Each row below holds a small network's activations on one input, seen along a few directions.
In each table, some parts of the input vary, and every possible input appears once, in random order.
A made-up example of a description, with smaller parts first: one of 6 places along a line, together with either a single point or one of 11 places around a ring or (one of 2 separate values, together with one of 8 places around a ring).
Shared parts are said once, and a part with two or three values counts as separate values.

Other details of the inputs shift rows strongly along three fixed directions, in all tables alike. That doesn't count.

Rows:
r1: [  4  -4  -5 -12  -5  14 -19 -13   2 -10 -25  -8]
r2: [  8  18  20  -1  24 -28  13  18 -16  16  20 -12]
r3: [-11 -22   4 -13 -23  10  31   9  24  28  19  14]
r4: [-30  30 -22   3 -32  -1  15 -21  28 -41  26   3]
r5: [-16   8 -29  24  -6  19 -37 -28  -3 -45 -38   0]
r6: [  2 -40 -30  -6 -16  40 -25 -10  -1  -9 -51  15]
r7: [ 16 -42   5  15  12   8   8  17 -28  35 -19   7]
r8: [  6 -35 -12  -1  -2  25  -9  10  -1  19 -41  20]
r9: [ -7  11 -24   7 -14  20 -39 -23  17 -34 -48   3]
r10: [ -7 -33  15   1   3   5  31  18 -13  37  17   9]
r11: [-22  14  -4   6 -16 -13  19  -9  21 -15  43  -4]
r12: [-31  -8 -12  -3 -36  18  35  -6  16  -5  21  18]
r13: [-17 -30 -10   4 -15  15  19  10  -5  14   5  20]
r14: [ -4  34  16   8   6 -30  13   1  12  -6  48 -26]
r15: [ -5   0  -9  22   3  10 -20  -8  -7 -17 -19  -8]
r16: [-14  42  -5   6  -3  -7 -10 -15   5 -39  -3 -11]
r17: [ 19  17  21   0  43 -17  -4  24 -36  15 -19 -11]
r18: [  0   1  -6 -18 -15  -2   3  -7  22 -12  15  -5]
r19: [  4  24  31   2  27 -30   8  14 -11  10  28 -22]
r20: [  3  31   9   8  23  -9 -23  -7 -23 -14 -24 -18]
r21: [ 20  -4   3  -2  11  -6 -11   5  -2   9 -28   3]
r22: [  3 -32   3  -4  -4   3  39  21 -15  34   6  22]
r23: [ 27   6   2  -9  14  -8 -27  -6 -10 -10 -33 -13]
r24: [ 28  26  22 -15  29 -29  -9   9  -2  12  25 -11]
r25: [  5  24  15 -17   3 -15   3  -6  16   2  38  -7]
r26: [  7 -32   5 -11  -3   4  23  23   9  39   4  18]
r27: [ 24  16   0  -4  25  -1 -42  -7 -11 -10 -26  -4]
r28: [  4  27   9   9  11 -28  -1  -6  -3 -14  16 -16]
r29: [-30  15 -12  17 -32   6   5 -21  30 -33  31  -8]
r30: [-22  13  -6   5 -16  -1   7  -7   9 -17  17   0]
r31: [ 42  18  16  -6  37 -21 -31   4 -22   7 -18  -8]
r32: [ 22 -39   4 -10  16  19 -13  15 -21  36 -24  20]
r33: [ -6   2  16   8   2  -5  15   4  -1  12  23 -12]
r34: [ -6 -30   2 -24 -23   9  27   9  21  19  28   8]
r35: [-17 -27 -31  13 -32  22   6 -14   0 -10 -16  24]
Description of these inputs: one of 5 places along a line, together with either one of 3 separate values or one of 4 places along a line.
- Changing only the place on the line of 5 turns r21 into r9. The same change can be made to r35. Which row results? => r30
- Change only the choice among 3 separate values in r3. List by row number the other rows that result. => r1, r25
- Change only the place on the line of 5 in r19. List by row number the other rows that result. => r5, r10, r11, r28
- Start at r14 and move only the place on the line of 4, one step at a time. The first step leads to r11. Which rows follow, in order? => r2, r4

Rows:
r36: [ 16 -11   0  -3  20  10 -21   7 -29  16 -30  10]
r37: [ -1 -23  -4 -11 -11  18   3  -6   0   7  -4  14]
r38: [ -5 -19 -22   5 -19  13  -3  -9   5 -10 -23  17]
r39: [  3  10  20 -19   3 -12  16   2   9  12  36  -3]
r40: [ -1  12   6  -9  -2 -13   3   2  15   1  10 -11]
r41: [ 11 -39   6  10   7   6   3  10 -12  30   9   4]
r42: [-16  21  -8   9  -3  -8   2  -9  -2 -27   7  -9]
r43: [ 17  -1  20 -11  20 -18   2  20  -9  25  -5 -13]
r44: [ 15  12  15  15  26 -14 -24  -3  -8   3   8 -17]
r45: [ -7 -21  -8   4 -18  17  13   3   1   8  -9   7]
r46: [-12  19 -10   2 -16  -7   0 -16  23 -22  10   6]
r47: [  5 -16   8   6  20  11 -12  12 -29  11 -34  -4]
r48: [ 10  -2  10 -10   7  -8  13  17   2  17  17   6]
r49: [  2  10 -11  -4  -5   2 -15  -9  -5 -16  -8   1]
r50: [ -1 -11  -1  11  -9  -4   0  -7   8  -1  26  -7]
r51: [ -4  11   6 -15 -11 -13  21   5  11   7  45   1]
r52: [ 15   3  21  -9  24 -15  -1  18  -7  27  -5  -9]
r53: [  5 -16 -19   3  -6  19 -16  -2  -3  -8 -31  15]
r54: [-12  10 -15  10 -16   1   7 -14   7 -22  -1   2]
r55: [ 24   0  15  -9  23 -15   3  22 -13  19   0  -3]
r56: [  2 -28  -3  -7  -6  12  15  15   4  23   5  24]
r57: [ 11  25   1   3  12 -18 -18  -8  -2 -17 -17  -8]
r58: [ -6 -23 -12   9 -11  14  15   1  -7   8 -13  17]
r59: [ 17  12  21  -5  22 -26   6  14  -8  18   6  -5]
r60: [-14  15   3   6   3 -11  13   1  -2  -8  20  -5]
r61: [ -1  17  -3  -8  -3  -2  -8  -9  20 -18   7  -9]
r62: [-13 -14  -8   9  -4  22 -11  -4  -9  -7 -26   3]
r63: [ -8  15 -10  -9 -19  -1   1 -14  31 -26  17  -8]
r64: [-12   8 -12  -1 -16   4 -10 -12  21 -16  -6  -3]
r65: [-19 -22  -4   5 -11  21   7   4  -2   6  -5  11]
r66: [-16 -27  -3   6  -4  11  26  12 -10  19   9  18]
r67: [ -9 -18  -7   5 -16  19  10   1   3   9  -9  10]
r68: [-12 -14 -18   9 -23  25   0 -10   5  -8 -21   8]
r69: [-23   8 -17  12 -14   4   4 -13   3 -26   4   1]
r70: [ 12 -30   5 -13   7   9  11  17  -2  28  -5   7]
r71: [ -2  24   8   6  13  -8 -17  -3 -11 -20 -12 -22]
r72: [ 14  13   0  -2  20   3 -30  -5  -3 -11 -30  -9]
r73: [  3   6  -3  -9  -4   5 -13 -16   2 -15  -8  -3]
r74: [-12  17  -3   6 -12  -8  18  -6  11 -10  21   1]
r75: [  1  -6  11 -19 -10  -6  22   2   9  11  32   1]
r76: [-13  12  13  -3 -14  -8  30   6  19  11  41  -4]
r77: [ 14  12  15  13  22 -17 -19  -2  -6   2  14 -20]
r78: [  8  19  -2  15  18  -2 -19  -7 -18 -12 -32  -3]
r79: [ 10  30  -1  -3  14  -9 -28  -8 -11 -17 -12  -9]
- What do these inputs look like to the network? => one of 4 places along a line, together with either a single point or (one of 2 separate values, together with one of 5 places along a line)
- Changing only the place on the line of 4 turns r43 into r52. The same change can be made to r50. Which row results? => r44
- Changing only the place on the line of 4 turns r74 into r54. The same change can be made to r60. Which row results? => r42
- Change only the choice among 2 separate values in r72. List by row number the other rows that result. => r56
- Change only the place on the line of 5 in r56. List by row number the other rows that result. => r36, r46, r66, r78
- Start at r75 and move only the place on the line of 5, one step at a time. The first step leads to r63. Which rows follow, in order? => r43, r45, r71
